A small network was trained on made-up records. Each row is its average activation on records with the value named, seen along a few directions.
Related values have similar rows: they may be neighbours, one step apart, or belong to one group.
Random noise pushes rows far along 6 fixed directions. That doesn't count. These rows show it; they differ only by the noise:
[ 134  189 -183 -124  205  157  119   50 -390  410  180 -375 -160 -166
   -3  365  144]
[-332 -298  -69   27  -26 -807  485 -376  396  187 -355   -6 -265  527
  -97 -399   20]
[   1    6   71   53 -108   -8   -8  -26  182 -243  129  287  113 -115
  165   76   19]
[ 245  229  -81 -119  163 -148   91 -127 -222 -228  138  409 -125  441
  124  -70   44]
[  95  123  495  119 -389 -486  -65 -123  432 -180  -95  266  216  -99
  401 -235  239]
[-154  -70  267   62  -82  315 -121   92  -11   43  128  -60  106   82
  -64  131 -340]
[-285 -240   -7   68  -30   37  124  -30  184   44   20  -35   -2   22
  -98  102 -196]
[ -90 -110   34   32  165  384  -69  312 -165    8  202 -128  171 -381
   72  666  -16]


Values of N:
n13: [ -46 -118  458   55   79   68 -245  433 -222  263 -194 -244  306 -146
  178  262 -154]
n5: [-218 -260 -154    6  -44 -124  231  -73  329 -282   32  364   43  146
    1 -194 -215]
n7: [ 234  297 -185 -160  202 -210   90 -158 -233 -189    2  178 -242  592
 -191 -171  122]
n12: [ 287  140  -20 -178  103 -447   42   36  -82 -566  -50  813   63  306
  501 -180  232]
n9: [ -79 -103 -510   55    4  120   22  -47  258 -441  142  200   31 -525
 -102  247  248]
n11: [ 413  297  254   65 -241 -325 -255 -179   68 -136 -271  207   41   66
  241 -636  290]
n3: [ -75  -97  -51 -132  178 -143  160  -12 -119  -14  -85  -69 -196  491
 -245  111   10]
n2: [ 111  -18  338   12  332  275 -317  404 -613   89 -144 -439  108  101
 -104  496   50]
n8: [ 175  285 -107  -47 -117  215  -23 -121  -83  136  302   -3 -104   28
  -42 -149 -118]
n4: [ -70 -188  -38   77  373  250 -185  298 -267 -222 -136  -46   42   55
 -182  279  -83]
n1: [-238 -392  242  188   -5 -348 -106  201  256  188 -508 -306  230 -297
   94  -25  220]
n6: [-346 -459 -169  125  160  351  -61  157   72 -178 -102  180  201  -49
 -144   -4 -389]
n10: [-171 -102   -5  -53  -26   23  145   36  106  356    3 -480 -103 -204
 -141  215   38]
N is arranged as a ring.
A walk along N starts at n1 and steps to its neighbour n6. Put n13, n9, n11, n4 in the order it reaches them.
> n13, n9, n4, n11
List every value one step from n5, in the order listed.
> n12, n8

Values of C:
c12: [-151 -314    9  169 -253  383 -417  211  409 -836  -32  589  577 -564
  125   56 -112]
c10: [-325 -652 -795  229  376  -13  290  206  365  -67  -60  137  131 -788
   34  460  175]
c2: [ -79   46 -415   50 -250  763   36  -72  -44  550  487 -492  -82 -920
  -58   47 -227]
c8: [  82    5  144  224 -216  -75 -201   52  234 -465  -74  137   93 -348
   16  -45  218]
c11: [-120 -195  323    0  146   93 -236  479 -328  227 -399 -506  132 -210
   14  406  185]
c3: [  64  130 -151 -156 -185   57  184  -97  -37  183  267   24 -184  -89
   67  -57 -201]
c13: [-142  -40   88  107 -280  -34   -3  -45  329   36   88  127  221 -657
  374   -7   34]
c5: [-454 -520 -256  123   -8  681  -90  -21  117  -50  -89   82   93   63
 -465 -238 -634]
c9: [ 250  291    8 -321  452  110    8  -77 -501  -27  215  126 -242  931
 -199  130 -131]
c6: [  36  253  -19  -71 -379   37  177 -261  419  118  270  -48  -75  -76
  -28 -254    2]
c4: [  32   -1    6   -4   92  247 -140 -165  119 -687  210  630  -84  698
 -257  -99 -328]
c7: [ 101  421  158 -161 -506 -146  111 -235  104  523  184 -242  -95    0
   19 -345  -99]
c1: [ 231  396 -301   51  257  928 -278   33 -594 -158  501 -177 -197   25
 -406  380 -223]
C is arranged as a ring.
A walk along C starts at c12 and steps to its neighbour c5. Put c10, c2, c11, c9 in the order it reaches them.
> c10, c2, c9, c11
List every value one step from c7, in the order listed.
> c3, c6
